A small network was shown many inputs. Here are its activations along a few directions, one row for each input.
In each table, some parts of the input vary, and every possible input appears once, in random order.
A made-up example of a description, with smaller parts first: values(2) and (point or ring(11) or (ring(5) and line(6))).
Shared parts are said once, and a part with two or three values counts as separate values.

Rows:
R1: [  3 -13   2  13  13  23 -21 -18   5 -20   9 -15  -9  -2   1   5 -18]
R2: [  0 -23  11  15  -7  20  -8 -18  -1 -18   6  -1  -1   1   1   2 -12]
R3: [ -3  -5  -6 -20 -10   3  22  12 -15  16   1  15  23  -1  -3 -19   1]
R4: [  4 -19  12  19  -2  26 -16 -20  -2 -14   3  -5  -8   0  -5   9 -14]
R5: [  1  -3  -7 -18  -7   9  16  11 -16  17  -2   9  14   1 -10 -12   2]
R6: [ -9   7   5  12 -10  -3  -7  22 -13  -4 -15  -3 -11   2  -1  -9  11]
R7: [  0  -2 -13 -27  10   4  10  14  -7  12   0  -2  14  -4  -1 -13  -4]
R8: [  2   5 -11 -29   0   6  12  17  -2  12   1   6   7   4  -5  -5  -9]
R9: [  5  -9   8  13   3  25 -21 -14  11 -17  12  -9 -16   6   1  15 -23]
R10: [-12   6   7   9 -13  -8  -1  23 -12  -7 -12   1  -1   4   6 -16  12]
R11: [-11  11   0   3   8  -6 -13  24  -4 -10 -12 -13 -12  -1   7 -11   8]
R12: [ -7  17   3   3  -1  -3 -12  28   1  -9 -10  -4 -19   8   6  -1   3]
R13: [ 25  26 -12   7  15 -95  38 -81  57  44  20  20  17 -18   5  54  42]
What do these inputs look like to the network?
> point or (values(3) and line(4))

Rows:
R14: [  9  -6   8  22   2 -24  -1 -43  22  -2   4   1  -5  -7   2  28  10]
R15: [ -3  14   2  12 -11 -38  18  -5  -3  18  -7  12  10  -5   2  -3  33]
R16: [-25 -21  17  -5 -21 114 -51  94 -57 -51 -20 -19 -32  29  -8 -49 -56]
R17: [ 13   8   1  -4  -8 -20  14 -19  20  16   5  16  -3   5  -6  30   6]
R18: [-27 -42  12 -15 -13 119 -40  86 -70 -45 -18 -24  -9  17  -7 -67 -54]
R19: [  1  29 -13  -7  18 -47   7   1  16  18  -5  -4  -1  -9   7   7  26]
R20: [ 12 -10  -8 -16   2 -18  26 -30   9  21   6  13  22  -9  -7  12   7]
R21: [ -3  20  -6  -4   2 -45  17   2  13  14  -3   8   8  -5  10   1  25]
R22: [ 11  15  -5 -10  -1 -23  15 -15  25  15  14  14   2   5   3  22   1]
R23: [ 10  -9  -7  -5  -3 -14  28 -33  -1  25  11  16  29  -9  -7   1  10]
R24: [ 10   9   3   8 -14 -16  16 -22  11  19   9  18   4   4  -6  19   8]
R25: [ -1  13   0   2  -5 -42  17  -2   7  14 -12  10   3  -4   1   8  29]
R26: [-37 -17  14  -1 -19  88 -46 109 -67 -53 -34 -28 -26  20   0 -69 -31]
R27: [ 10  10  -4  14  25 -29  -9 -40  31   1   9 -13  -8 -10   6  27   7]
R28: [ 14  25 -12 -12  16 -25   5 -16  29  19  11   1  -7   1  -2  29   3]
R29: [  7   0   3  17  10 -27   0 -40  27  -3  13  -1   1  -7  11  21   6]
R30: [  9  -3 -15 -22  10 -21  27 -27  15  20  15  11  27  -9   2   4   2]
R31: [ 13   7 -21 -24  26 -24  17 -27  19  24  12  -2  16 -14  -2  12   4]
R32: [  6  -6  10  33  -4 -20   1 -46  12   1   9   4   3  -8   2  18  13]
R33: [-29 -36  21  17 -10 111 -62  72 -55 -70 -19 -33 -34  18   0 -51 -49]
What do these inputs look like to the network?
> values(4) and (point or line(4))
The inputs of R19 and R28 match in every part but the values(4) part. If R26 is changed in the same way as R19 into R28, which row does it become?
> R16
Change only the values(4) part in R14. List by row number the other rows that result.
> R17, R20, R25

Rows:
R34: [ -6  16  -7  -3 -10 -29  20   5  -2  13  -1  14  13  -2   3 -12  21]
R35: [  2   9   2   1  -9 -20  10   3  -2  15 -12   8  -1   0  -7   7  18]
R36: [  9   7  -9 -12   0  -2  15  -8  -1  25   6  10  11   0 -10   5   2]
R37: [  7 -16   3  -8   4  -1   7 -15   3  12   5   2  14  -7   3   5  -3]
R38: [  0   1   3  -5  10 -14  -3   2  10   5  -3  -7   0  -3  10   7   3]
R39: [  6  -6  -8   3  11   8   0 -27   3   0  10  -4   5  -7  -7   4  -6]
R40: [ -2  -6  11  11  -2 -16   0  -5   1   4  -8  -1   3  -5   7   2  12]
R41: [  4  23  -9  -9   5 -17   5  11   6  19   0   2  -4   1  -2   6   8]
R42: [  4  -2 -11 -26  -3 -17  31  -5   1  16   3  16  24  -3  -3  -4   8]
R43: [  4  16  -6 -14   3 -18   7  10   8  16  -7   2  -5   1  -4  11  10]
R44: [ -3  14 -12 -22   1 -30  21  13   9  11  -4   8   8  -1   4  -2  14]
R45: [-21 -31   9 -12 -18  98 -33  74 -57 -39 -15 -19  -9  18  -9 -54 -49]
R46: [ 10 -19   7   7  -2  12  -3 -33  15  -9  14   5  -2   1  -2  21 -16]
R47: [  7 -14  -6  -2   9   6   2 -27   4  -3   4  -3   3  -9  -8   9  -4]
R48: [  3   5 -14 -20  -1 -15  28  -5   0  19  10  16  25  -2  -1  -9   7]
R49: [ -5   8  -4  -7 -11 -32  23   5   0  10  -8  14  12  -3   1  -7  22]
R50: [  5   7   5  15   6   2 -15 -17  20 -13  13  -6 -15   6   7  17 -10]
R51: [  6  -8   0  -3   6   2   5 -15   2  15  11   1  15  -6   4   0  -5]
R52: [  5  -2   7  10   3  -1 -13 -17  22 -16   5  -4 -16   5   6  22  -9]
R53: [  1  17   0   6  -7 -18   7   3  -4  18  -5   8   0   0  -5   3  16]
R54: [ -1   3   0  21   4  -7  -8 -16   0  -9   0  -7  -6  -5  -2   1   9]
R55: [  1  10  -8   5  17  -6 -10 -10   9  -7   4 -13 -10  -4   1   5   0]
R56: [ -1   8   1   0  12 -12  -6   3   9   8   4  -7   1  -3  11   3   2]
R57: [-28 -15   9 -10  -7  88 -44  91 -51 -47 -25 -20 -25  18  -1 -53 -40]
R58: [  1  -1  13  32  -6   1 -12 -23  11 -14   9   0 -11   4   4  14  -2]
R59: [ -3  22 -15 -18   3 -28  18  13   7  13   4   8   9  -1   7  -7  12]
R60: [  0  -5   2  17   2 -10  -5 -16   2 -11  -7  -6  -8  -6  -3   6  11]
R61: [ 10  -1  -6 -17  -2  -4  17  -8   0  23  -1  11  10  -1 -11  10   4]
R62: [ -3   2   9  16   0 -13  -3  -5   0   7  -1  -1   5  -4   8  -2  10]
R63: [  2  -9  14  27  -8  -2 -10 -22  12 -18   2   2 -13   3   3  19  -1]
R64: [  2   2  -5   1  14  -8  -9 -10  11 -10  -4 -12 -11  -4   0  10   2]
R65: [-30 -24  18   6 -23  89 -39  84 -62 -47 -23 -20 -23  19  -2 -55 -28]
R66: [  9 -10   5  12   0  15  -5 -34  14  -6  20   3  -1   2  -2  16 -17]
What do these inputs look like to the network?
> values(3) and (point or (values(2) and line(5)))
The inputs of R47 and R60 match in every part but the values(3) part. If R37 is changed in the same way as R47 into R60, which row does it become?
> R40
List by row number the other rows that have the values(3) part in common with R41.
> R38, R43, R44, R50, R52, R55, R56, R57, R59, R64

Rows:
R67: [  8  12 -10  -1  -1 -22  16 -23  15   7   9  11   3   0  -5  14   9]
R68: [ 11  -9   5  13  -3 -32  16 -51  25   6  10  11   9  -8   2  27  13]
R69: [-33   2  24  36 -16  46 -54  75 -38 -54 -32 -26 -43  17   9 -37  -8]
R70: [  2  13 -10 -20   5 -29  14   9   8  13 -11   4   1  -3  -1   6  16]
R71: [  3  13  -3 -11   0 -25  13   0  17  14   6  10   6   2   8   9   6]
R72: [ 13   6   0  10   7 -22   6 -34  15  23   9   3   6  -8  -3  22  11]
R73: [ 14   5   3   9  -1 -23   9 -32  18  19   6   8   0  -3  -4  29  10]
R74: [  7  13 -13   0   7 -21  13 -25  12  11  12   6   8  -6  -3   7   9]
R75: [  1  14 -14 -19  12 -28  12   7   4  17  -7  -3   6  -8   0  -1  17]
R76: [  3  14  -6 -10   8 -24  11  -3  13  19   9   4  11  -3  10   2   7]
R77: [-10 -47  20  15   2 118 -64  28 -29 -67   2 -34 -34  16  -4 -20 -70]
R78: [-28 -28   1 -37 -28  94  -7 103 -79 -17 -24  -2  11  17 -13 -78 -34]
R79: [ 10  -8   2  15   6 -31  14 -53  21  10  13   7  14 -13   4  20  14]
What do these inputs look like to the network?
> values(3) or (values(2) and line(5))
Change only the line(5) part in R72. List by row number the other rows that result.
> R74, R75, R76, R79
Which other rows belong to the same alternative as R78? List them by row number.
> R69, R77
